Look-ups in named tables: a row name and a column name give one cell, copied from the table.

dun
         vid  laf  gisef
zif       54  239    162
rolo     108  202    214
bepuvu    68  232    176
tirapa   150  159    241
bur      196   84    254
pubuf    205   64    254
dit      186  104    254
ramo      81  223    189
refe     162  141    247
vok       42  242    146
pobizaf   95  212    202
loz      138  174    232
dafib    174  122    252
vopobu   124  188    224

gisef of tirapa is 241
vid of loz is 138
gisef of bur is 254
vid of pubuf is 205
vid of vopobu is 124
gisef of pubuf is 254
laf of pubuf is 64
Row with the largest vid: pubuf

Table gumupuz
|  | kupefu | dapal | toguvas | givavik | nid |
|---|---|---|---|---|---|
| mub | 64 | 145 | 88 | 168 | 62 |
| zugum | 157 | 82 | 105 | 131 | 135 |
| kemoti | 177 | 59 | 99 | 121 | 71 |
| ket | 118 | 70 | 135 | 119 | 75 |
| sir | 69 | 171 | 185 | 77 | 106 |
| bovo | 100 | 152 | 80 | 186 | 131 |
| vafad | 90 | 149 | 177 | 57 | 184 |
| tibi | 193 | 61 | 78 | 105 | 153 |

nid of kemoti is 71
nid of zugum is 135
givavik of zugum is 131
kupefu of sir is 69
kupefu of vafad is 90
kupefu of kemoti is 177

lifov.tsv
	bogusul	senadur	pumo	fedeg	nuni
bur	32.308	1.808	-30.002	-60.824	-22.528
vekur	-29.103	12.911	-31.535	-22.280	-34.328
suzak	15.503	20.421	82.509	-27.054	20.877
sizesof	-19.119	77.234	35.648	49.870	-36.444
sot	9.098	-53.926	-79.854	62.460	13.675
zaz	-10.113	21.315	14.034	-62.535	56.336
feresav	26.425	-1.762	-44.436	67.702	31.938
kibusuk	20.827	1.023	-32.120	-18.027	-28.741
nam	-48.716	-22.991	39.393	-10.336	30.022
gek	51.299	32.402	50.707	-32.901	-51.259
guvofib	-43.789	15.340	-20.694	-11.223	84.796
rarezaz	-12.887	62.924	47.389	-46.192	71.588
vakos	54.847	63.490	0.980	49.027	-19.229

What is the senadur of sot in lifov?
-53.926
What is the nuni of bur in lifov?
-22.528
What is the fedeg of vakos in lifov?
49.027
What is the fedeg of gek in lifov?
-32.901
What is the bogusul of feresav in lifov?
26.425
What is the senadur of gek in lifov?
32.402
What is the bogusul of sizesof in lifov?
-19.119
What is the fedeg of guvofib in lifov?
-11.223
What is the senadur of nam in lifov?
-22.991
What is the pumo of guvofib in lifov?
-20.694
What is the nuni of kibusuk in lifov?
-28.741
What is the pumo of kibusuk in lifov?
-32.120
What is the fedeg of feresav in lifov?
67.702
What is the nuni of nam in lifov?
30.022
What is the pumo of nam in lifov?
39.393
What is the pumo of suzak in lifov?
82.509
What is the bogusul of guvofib in lifov?
-43.789
What is the pumo of sot in lifov?
-79.854
What is the pumo of rarezaz in lifov?
47.389
What is the senadur of vakos in lifov?
63.490

faf =
|  | sazusi | dofoto | feze | rugidep | res | pes | sikola | mem | pog | leropid |
|---|---|---|---|---|---|---|---|---|---|---|
| bipe | 62 | 27 | 26 | 41 | 53 | 14 | 54 | 38 | 49 | 40 |
| ved | 66 | 35 | 24 | 37 | 46 | 27 | 62 | 46 | 43 | 42 |
| rinak | 55 | 39 | 39 | 48 | 71 | 25 | 79 | 50 | 75 | 15 |

ved, mem: 46
bipe, sazusi: 62
ved, sikola: 62
ved, feze: 24
rinak, feze: 39
rinak, sazusi: 55
rinak, res: 71
ved, res: 46
rinak, rugidep: 48
ved, sazusi: 66
rinak, dofoto: 39
bipe, pog: 49
rinak, mem: 50
ved, pog: 43
ved, dofoto: 35
ved, pes: 27

loz
         kulere  losem
dob         227     14
rozafip     225     52
bul         205     29
buz         220     32
kod         198     36
lib         208     32

What is the kulere of dob in loz? 227
What is the losem of kod in loz? 36
What is the kulere of bul in loz? 205
What is the losem of rozafip in loz? 52
What is the kulere of kod in loz? 198
What is the kulere of lib in loz? 208
What is the losem of buz in loz? 32
What is the kulere of rozafip in loz? 225
What is the losem of lib in loz? 32
What is the kulere of buz in loz? 220
What is the losem of bul in loz? 29
What is the losem of dob in loz? 14

gusama =
	fir	ligizuv	vigubug	nokim	kufise	gokazi	vilemeb
tinat	3.739	5.525	5.920	4.875	5.577	5.567	4.503
selogan	4.333	5.306	5.521	4.952	5.334	5.329	4.749
liler	1.648	6.297	7.325	4.604	6.431	6.406	3.636
fabesof	2.089	6.134	7.028	4.662	6.251	6.229	3.819
rudag	4.511	5.241	5.402	4.975	5.262	5.258	4.823
vopoka	3.862	5.480	5.838	4.891	5.527	5.518	4.554
sefoz	3.679	5.547	5.961	4.867	5.601	5.591	4.478
buzo	2.236	6.080	6.930	4.681	6.191	6.170	3.880
lipavo	1.277	6.434	7.574	4.556	6.583	6.555	3.483
vus	4.418	5.275	5.464	4.963	5.299	5.295	4.784
mizon	0.889	6.577	7.834	4.506	6.741	6.710	3.322
mede	2.825	5.862	6.534	4.757	5.950	5.934	4.124

rudag, ligizuv -> 5.241
vus, fir -> 4.418
fabesof, nokim -> 4.662
sefoz, gokazi -> 5.591
lipavo, kufise -> 6.583
buzo, kufise -> 6.191

boromud =
	mun	vab	finob	tigogu	ruvevu
ziba	117	163	125	101	133
lub	108	161	159	105	164
pov	138	159	163	110	142
vakebaf	98	114	149	127	117
ref	152	118	104	125	109
nubu	210	138	72	129	84
nodab	122	125	134	164	108
linepu	78	130	22	152	203
dis	157	141	175	136	147
kanon	112	137	151	171	121
semozo	130	116	164	87	121
dem	180	132	148	125	98

semozo, tigogu => 87
nubu, tigogu => 129
ref, finob => 104
semozo, ruvevu => 121
dem, ruvevu => 98
ziba, tigogu => 101
nodab, tigogu => 164
linepu, vab => 130
lub, tigogu => 105
nodab, mun => 122

resenu =
,ren,mavom,natuzus,godakel,zos,zapemar,tup,vimurez,nor
rine,23,76,163,98,63,26,135,65,174
zasevi,125,105,130,69,126,195,97,38,127
pur,155,64,143,70,152,141,45,80,135
fid,100,119,90,160,81,21,111,156,82
mabus,15,27,133,118,82,97,79,65,185
laf,23,76,165,99,63,25,134,64,172
rek,87,53,177,19,138,57,147,124,106
kig,100,122,88,160,80,22,115,155,80
niz,185,167,134,141,194,138,88,136,101
getaf,129,120,120,94,101,102,126,131,119
dit,147,110,54,9,166,212,91,85,142

nor of pur: 135
natuzus of kig: 88
zapemar of rine: 26
tup of kig: 115
tup of niz: 88
godakel of dit: 9
vimurez of dit: 85
natuzus of niz: 134
tup of dit: 91
nor of niz: 101
tup of rine: 135
zos of laf: 63
godakel of fid: 160
zos of zasevi: 126
zos of pur: 152
vimurez of getaf: 131
ren of rine: 23

